These are the activations of a small network on made-up records, seen along a few directions, one row for each record.
After each row come some of the record's fields: Famo, Tavef, Vomo, Kuz.
A field that a record lacks is left out.
Other fields move the rows too, some of them a lot.
In the rows, zero is written as 500.
Strong random noise was added to every row along 4 fixed directions; ignore it. To show where, here is one row again and again, with new noise each time:
[485 598 505 395 582 564 227 480 665 502 697 340 405 513 499 785]
[346 531 263 627 666 395 501 512 409 322 421 303 767 456 388 487]
[443 572 489 243 313 546 516 475 431 352 425 444 546 390 428 584]
[406 397 835 547 380 392 496 428 497 365 599 507 472 352 580 489]
[384 470 517 540 468 404 572 468 390 302 434 424 660 388 454 449]
[569 471 589 628 607 478 496 413 469 319 575 424 560 514 491 558]

[328 593 356 299 442 529 392 553 499 485 471 380 547 396 433 584]  Famo: l2 / Tavef: t2 / Vomo: g1 / Kuz: j1
[343 466 373 672 680 445 458 467 472 279 431 290 769 410 423 503]  Famo: l2 / Tavef: t2 / Vomo: g4
[347 745  71 154 613 644  73 598 704 644 580 179 483 543 373 883]  Famo: l2 / Tavef: t2 / Vomo: g1 / Kuz: j2
[492 579 245 490 594 576 555 463 338 245 387 327 745 462 341 541]  Famo: l2 / Tavef: t2 / Vomo: g4
[474 520 519 593 733 526 189 491 675 581 786 315 398 559 544 729]  Famo: l2 / Tavef: t2 / Vomo: g1 / Kuz: j1
[472 475 624 665 732 421 239 485 741 583 667 423 421 574 603 625]  Famo: l3 / Tavef: t2 / Vomo: g1 / Kuz: j1
[208 501 523 426 397 355 374 630 580 662 597 474 425 347 550 473]  Famo: l2 / Vomo: g1 / Kuz: j2
[255 353 666 655 416 274 429 514 548 583 494 459 549 376 609 374]  Tavef: t1 / Vomo: g4
[323 518 319 504 605 469 252 554 560 609 615 286 528 489 475 597]  Famo: l3 / Tavef: t2 / Vomo: g1 / Kuz: j1
[275 493 237 508 480 376 463 632 487 691 429 430 582 466 468 381]  Famo: l3 / Tavef: t1 / Vomo: g2
[472 553 394 514 535 539 629 490 324 333 458 454 625 445 413 479]  Famo: l2 / Tavef: t2 / Vomo: g1 / Kuz: j1
[410 431 537 621 514 416 573 516 468 486 447 536 573 444 513 362]  Famo: l3 / Tavef: t1 / Vomo: g5
[593 591 355 367 582 662 494 448 512 330 364 425 607 539 397 628]  Famo: l3 / Tavef: t2 / Vomo: g5
[619 501 614 355 457 618 320 439 611 520 626 417 361 543 537 716]  Vomo: g4
[457 529 555 301 349 548 451 511 519 515 531 517 415 430 498 555]  Famo: l3 / Vomo: g1 / Kuz: j2
[416 302 733 467 220 395 483 450 421 517 509 469 472 379 591 401]  Vomo: g4
[773 649 279 640 872 640 520 519 589 514 552 562 465 751 442 605]  Famo: l3 / Tavef: t1 / Vomo: g1 / Kuz: j1
[478 528 396 594 621 410 527 545 517 567 397 521 568 586 500 431]  Tavef: t1 / Vomo: g1 / Kuz: j1
[515 567 375 458 591 555 534 515 570 459 345 527 582 542 441 514]  Famo: l3 / Tavef: t1 / Vomo: g5
[492 480 662 811 755 371 448 522 664 585 683 585 409 567 608 483]  Famo: l2 / Tavef: t1 / Vomo: g1 / Kuz: j1
[534 338 934 545 341 453 531 379 472 428 587 588 397 430 625 451]  Famo: l3 / Tavef: t2 / Vomo: g1 / Kuz: j1
[568 436 540 179 156 605 513 432 378 508 396 483 459 471 476 502]  Famo: l3 / Tavef: t2 / Vomo: g2
[618 549 371 636 733 617 411 407 438 318 639 280 604 565 413 681]  Famo: l2 / Tavef: t2 / Vomo: g4
[802 595 425 592 681 583 608 498 462 517 567 602 424 701 476 522]  Famo: l2 / Tavef: t1 / Vomo: g1 / Kuz: j1
[234 545 286 557 516 406 697 630 315 397 383 502 698 313 403 305]  Famo: l2 / Vomo: g1 / Kuz: j1
[636 514 336 541 579 523 460 499 494 621 538 480 466 674 477 523]  Famo: l3 / Tavef: t1 / Vomo: g2
[620 535 155 489 659 560 462 550 483 635 447 400 544 701 418 528]  Famo: l2 / Vomo: g2
[150 542 394 367 396 371 403 621 609 594 351 450 585 338 494 461]  Tavef: t1 / Vomo: g4
[189 509 284 386 512 381 202 622 672 736 444 305 545 456 512 542]  Famo: l2 / Tavef: t2 / Vomo: g2
[563 471 261 482 496 566 515 492 400 515 421 389 595 578 423 505]  Vomo: g4
[848 265 940 721 401 518 712 268 318 277 580 633 450 556 595 376]  Famo: l3 / Tavef: t2 / Vomo: g2
[492 568 385 521 575 583 445 500 515 477 581 417 523 490 446 601]  Famo: l2 / Tavef: t1 / Vomo: g4
[669 557 216 580 734 648 534 442 378 329 438 353 679 623 361 565]  Famo: l3 / Tavef: t2 / Vomo: g5
[365 589 291 310 461 550 268 577 605 674 523 338 469 491 472 660]  Tavef: t1 / Vomo: g4
[954 484 341 509 589 683 703 392 333 391 309 531 582 776 412 480]  Vomo: g5
[607 527 443 485 505 552 695 487 439 403 291 632 588 538 447 392]  Famo: l3 / Tavef: t1 / Vomo: g5
[466 449 529 566 562 458 227 491 616 623 755 338 393 529 561 633]  Famo: l2 / Tavef: t2 / Vomo: g2
[667 426 416 624 448 483 698 435 179 415 532 458 577 573 444 382]  Famo: l2 / Tavef: t2 / Vomo: g2

Which values does each new row have?
[581 454 616 349 394 609 400 373 510 370 457 373 523 486 498 649]  Tavef: t2 / Vomo: g4
[665 465 586 543 539 540 686 384 450 278 209 588 664 555 481 411]  Famo: l3 / Tavef: t2 / Vomo: g5
[424 325 704 817 628 348 322 456 598 545 751 404 453 480 628 490]  Famo: l3 / Tavef: t2 / Vomo: g2
[617 557 396 426 564 661 422 464 465 479 601 416 456 571 446 642]  Famo: l3 / Tavef: t2 / Vomo: g1 / Kuz: j1
[297 482 553 511 474 467 400 502 533 398 595 380 545 317 503 561]  Famo: l2 / Tavef: t2 / Vomo: g4
[293 544 279 569 604 375 564 610 511 527 319 518 664 468 444 360]  Famo: l3 / Tavef: t1 / Vomo: g1 / Kuz: j1
[625 616 345 697 865 671 376 503 573 438 800 365 464 573 441 726]  Famo: l2 / Vomo: g4
[759 510 557 505 608 572 563 457 627 548 325 651 460 706 541 499]  Tavef: t1 / Vomo: g5
[565 472 651 754 670 435 536 504 564 544 645 628 409 559 583 440]  Famo: l3 / Tavef: t1 / Vomo: g1 / Kuz: j1
[748 370 722 528 550 548 497 380 633 474 358 577 469 655 589 505]  Vomo: g5
[357 556 372 325 417 575 319 514 474 488 596 295 518 388 433 647]  Famo: l2 / Tavef: t2 / Vomo: g4
[377 460 875 175 108 515 414 470 550 526 578 577 292 293 602 557]  Famo: l2 / Tavef: t2 / Vomo: g1 / Kuz: j1
[288 576 487 391 306 473 733 581 378 378 348 626 600 254 436 352]  Famo: l2 / Tavef: t1 / Vomo: g4
[443 601 597 209 427 625 319 518 740 559 453 538 368 442 546 679]  Famo: l3 / Tavef: t2 / Vomo: g5
[303 482 427 506 539 416 379 519 532 493 451 375 606 437 488 500]  Famo: l3 / Tavef: t2 / Vomo: g1 / Kuz: j1
[492 340 776 615 565 399 435 376 688 367 265 473 632 506 612 488]  Tavef: t2 / Vomo: g5
[342 544 528 375 373 478 639 538 544 417 187 642 619 351 488 378]  Famo: l3 / Tavef: t1 / Vomo: g5
[298 416 435 602 491 332 443 560 545 601 448 452 582 445 527 378]  Famo: l3 / Tavef: t1 / Vomo: g2
[507 450 628 592 458 488 647 460 412 370 512 573 537 424 494 413]  Famo: l2 / Tavef: t1 / Vomo: g4
